Each row below holds a small network's activations on one input, seen along a few directions.
In each table, some parts of the input vary, and every possible input appears once, in random order.
A made-up example of a description, with smaller parts first: values(2) and (point or ring(11) or (line(4) and ring(8))).
Shared parts are said once, and a part with two or three values counts as separate values.
In the rows, zero is written as 128.

Other details of the inputs vary at random and push rows far along three fixed directions, the same in every table; ignore that.
To show where, the next rows are all for the same input, with only those details redrawn:
[190  87 117 189  91 136 102 145 169 110 150]
[ 72 107 143  68 137 119 190  74 142 116 184]
[133 136 100  74 188 129 120 127  91 217 112]
[152 161 107  99 154 106  82 140  63 196  90]
[ 96 135 153 104  94  91 144  88 112  85 157]
[ 77 109 145  74 131 116 184  76 141 111 181]
[130 135 102  72 186 127 122 124  93 214 116]
[189  87 118 188  91 136 103 146 170 110 151]

Rows:
R1: [129 130 136 123 116 107 128 117 112 115 147]
R2: [116 156 145 129 112 120 141 126 122 102 113]
R3: [158  60 107 161 132 168 154 149 195 109 145]
R4: [176 108 129 190 106 162 126 160 187 103 127]
R5: [160  54 100 156 125 154 151 143 190 118 163]
R6: [126 125  89  69 189 129 124 140  96 199 101]
R7: [126 156 110  95 198 133 115 120  97 210 120]
R8: [140 145 136 148  87  80  91 150  81  87 107]
R9: [155  56 104 158 137 149 154 150 191 119 162]
R10: [144 179 119 119 143 125  88 149  94 168  58]
R11: [133 168 112  99 199 150 122 129  92 202 107]
R12: [143 148 134 144  82  84  95 147  77  83 113]
R13: [150  84 123 160 142 181 165 141 212 120 149]
R14: [142 178 145 166  69  88  69 108  89  84 118]
R15: [123 153 141 129 119 121 126 107 113 119 156]
R16: [ 76 113 144  69 146 120 194  84 137 122 187]
R17: [118 130 101  81 203 134 134 149  97 188  86]
R18: [139 174 153 163  84  93  86 120  92  94 131]
R19: [194  98  91 182 141 190  59 225 145 215  59]
R20: [125 151 135 134 109 117 112 100 121 119 144]
R21: [129  65 136 166 124 190 143 179 201 142 136]
R22: [128 166 106  97 193 144 107 116  99 199  93]
R23: [122 157 111  89 179 143 121 132 115 188  76]
R24: [ 69 107 137  61 144 118 194  75 141 130 182]
R25: [143 175 145 162  81  94  86 118  86  95 130]
R26: [163  68 119 161 136 152 147 139 198 134 176]
R27: [ 70 101 129  67 148 118 197  96 130 108 171]
R28: [ 92 157 157 127 124 113 146  92 122  94 142]
R29: [ 68 107 133  75 142 126 194  97 138 103 147]
R30: [108 144 131 101 149 155 110 181  85 196  80]
R31: [152 182 112 117 150 117  76 130  66 194 100]
R32: [177  86 113 193 104 146 123 170 168  90 128]
R33: [120 151 143 129 107 125 133 122 127 102 108]
R34: [112 125 131 112 121 120 143 130 118 105 117]
R35: [142 176 140 164  72  89  73 110  93  94 118]
R36: [140 150 100 106 161 120  94 155  82 166  65]
R37: [129  60 102 117 206 219 156 193 193 238 119]
R38: [158  89 116 171 142 177 150 120 203 131 164]
R39: [108 149 138 121 113 123 136 113 138 107 107]
R40: [130 155 102  87 189 137 117 114  96 220 121]
R41: [149  86 136 185  78 173 111 183 169 118 117]
R42: [144 145  90  96 161 108  89 151  72 185  77]
R43: [146 183 149 170  81 102  77 119  86  85 101]
R44: [127 166 106  97 191 141 110 116 101 202  94]
R45: [ 93 155 159 113  96 117 154 104 128  80 125]
R46: [117 148 147 134 122 124 135 129 132 104 109]
R47: [ 75 127 146  88 132 137 191  91 157 107 144]
R48: [183  75 106 183  97 139 110 159 165  99 139]
R49: [ 73 110 146  71 131 114 186  73 139 110 182]
R50: [117 119 125 109 114 108 135 124 110 110 134]
R51: [ 99 163 154 127 113 115 144  92 113  86 144]
R52: [138 157 137 142  78  80  86 119  94 100 116]
R53: [144 180 152 176  95 101  79 128  92  87 103]
R54: [131  66 134 161 121 197 150 176 199 142 145]
R55: [ 69 109 150  78 142 109 188  81 142 108 183]
R56: [100 162 156 124 105 117 140  89 116  88 142]
R57: [ 71 126 155  89 146 139 198  98 164 105 150]
R58: [ 94 138 150 106  94  88 136  86 117  82 151]
R59: [ 93 139 152  94  99  94 149  90 109  98 159]
R60: [140 147 130 148  74  79  80 136  83  76  99]
R61: [158  64 114 160 140 151 152 135 201 135 178]
R62: [145 155 139 145  84  84  94 129  86 100 125]
R63: [182 107 123 207 104 141 103 139 175 114 157]
R64: [131 148 136 151  98  89 103 151  91  83  90]
R65: [ 86 152 159 115 113 112 160 107 132  88 123]
R66: [190  89  93 179 152 198  70 215 162 216  72]
R67: [ 73 113 139  69 138 117 182  76 146 121 177]
R68: [139 181 156 169  97 102  89 127  96  91 110]
R69: [182 116 124 205 101 157  99 136 182 103 136]
R70: [124 129  98  80 200 144 143 152  98 191  97]
R71: [ 79 131 148  95 136 128 177  72 138 108 189]
R72: [ 64 107 129  74 146 125 188  93 145 102 142]
R73: [141 178 148 161  71  90  77 110  82  88 123]
R74: [147 148 102 108 163 101  87 160  63 175  79]
R75: [ 92 119 118  72 184 177 142 160 117 227  93]
R76: [187  81 109 189  98 136 108 166 158  92 141]
R77: [154  62 109 159 143 169 161 153 194 110 151]
R78: [136 153 135 148  81  95  93 144  95  75  88]
R79: [127 148 144 149  96  92 108 150  93  79  97]
R80: [155  90 120 169 152 182 153 125 200 126 169]
Question: What do these inputs look like to the network?
Answer: line(4) and (values(2) or (values(3) and ring(6)))
Question: Changing only the line(4) part turns R67 into R16. The same change can be made to R72. Which row results?
Answer: R32
Question: Change only the line(4) part in R3. List by row number the other rows that result.
Answer: R17, R36, R77

Rows:
R81: [ 93 116 104  57 210 155 157 134 111 222 126]
R82: [131 110 129 125 130 143 144 140 155 135 118]
R83: [119 115 131 137 127 149 133 132 154 123 116]
R84: [135 126 125 156 119 144 124 134 148 108 120]
R85: [127 137 125 113 114 110 114 139 102 135 104]
R86: [151 116 127 150 137 127 119 129 132 133 146]
R87: [150 120 125 145 128 124 120 131 137 116 138]
R88: [124 109 126 146 105 134 120 130 145 106 127]
R89: [145 109 120 139 121 127 120 137 135 125 140]
R90: [133 171 139 123 101 118  88 106  88 140 117]
R91: [134 106 130 141 111 133 122 146 139 118 131]
R92: [131 148 124 105 135 102 125 116 103 131 116]
R93: [126 149 138 123 130 125 107 152 100 144  90]
R94: [138 140 122 134 121 111 101 140  92 138 122]
R95: [135 163 133 127 110 107 112 139  94 117  94]
R96: [141 120 124 132 131 129 147 122 152 115 139]
R97: [128 117 128 131 142 150 146 139 147 130 134]
R98: [139 101 110 116 135 131 141 126 147 140 141]
R99: [134 125 137 148 132 133 140 123 137 117 155]
R100: [129 111 115 129 147 138 140 108 154 124 143]
R101: [146 127 129 149 129 130 128 134 140 115 135]
R102: [114 159 139 127 124 119 121 136  89 126 117]
R103: [137 116 116 146 113 126 115 122 138 112 132]
R104: [128 122 117 132 151 143 143 114 154 128 136]
R105: [ 41 158 181  77  92  92 182  53 134  83 179]
R106: [117 137 134 120 136 129 120 145 101 147 110]
Question: What do these inputs look like to the network?
Answer: values(2) or (line(4) and ring(6))
Question: Change only the ring(6) part in R94. List by row number the other rows that result.
Answer: R81, R86, R99, R102, R106

Rows:
R107: [114 190 125  95 134 101 127  96 115 141  98]
R108: [111 169 135  75 141 120 137  69 105 160 128]
R109: [166  92 120 172 105 150 138 121 199  78 121]
R110: [ 90 110 150 134  83 113 154  65 136  57 210]
R111: [162 101 120 191 125 123 132 128 189  97 169]
R112: [ 89  70 116  93 205 144 201  93 174 126 169]
R113: [106 149 149  83 149 108 160 147  92 160 113]
R114: [204  81 115 175 134 161 120 164 186 153 165]
R115: [126 133 104  65 178 150 131 153 124 190  66]
R116: [177 154 141 171  54 106  66 179 101 130  56]
R117: [196  72  82 177 154 182 140 152 184 123 127]
R118: [ 75 128 113  72 149 117 134 139  75 130 105]
R119: [ 83  99 163 116  63 113 141  80 160  78 178]
R120: [ 87 119 159 125  72 116 147  52 160  66 191]
R121: [ 84  98 168 119  96 101 156  95 146  76 207]
R122: [ 84  63  93  86 195 166 198  93 169 132 168]
R123: [206 150  99 160 172 122  83 169  97 157  65]
R124: [ 93 127 137 151  83 100 153  85 149  46 178]
R125: [ 96 133 129 102 119 106 121 154  69 154 107]
R126: [189 112  80 130 176 167 110 208 110 238  80]
R127: [103 148 138  77 159 109 153 142  93 123 100]
R128: [ 79  88 149 117  82 123 155 110 167  60 136]
R129: [ 73 196 183 129 149 141 128 133  84 133 107]
R130: [139  73 127 169  80 137 118 134 160  95 191]
R131: [174 175 116 148 154 103 108 140 113 151 104]
R132: [179  52 110 180 144 161 132 194 189 171 146]
R133: [121 130  90  88 188 138 110 118 111 188  74]
R134: [102 167 148  98 141  83 119  86  72 131 158]
R135: [129  82  76 101 214 181 164 110 219 217 152]
R136: [147 161 137 158  55  93  83 171  72  46  78]
R137: [108 186 157 150 131 172  88 148 112 166  67]
R138: [194 159 121 174  68 109  53 168  69 123 103]
R139: [127 161 118  83 164 130 136  92  84 168 140]
R140: [172 203 132 190  50  74  68 138  79  57  97]
R141: [167  56 107 171 112 175 119 179 204 168 126]
R142: [148 137 156 241  75 187  93 173 157  82 125]
R143: [124 179 147  94 152  96 133  89  79 137 145]
R144: [ 71 140 148  81 143  86 141 127  76 100 114]
R145: [ 98 147 133  50 146 128 142  97 111 183 126]
Question: Changing only one part turns R142 into R137. The same change can be made to R124. Which row results?
Answer: R135
Question: What do these inputs look like to the network?
Answer: values(3) and (point or (values(2) and ring(6)))
Question: A walk changes only the ring(6) part. It starts at R143 and steps to R114. List the rest of the walk in order.
Answer: R113, R127, R123, R131
Question: Change only the values(3) part in R132. List by row number the other rows that result.
Answer: R125, R141
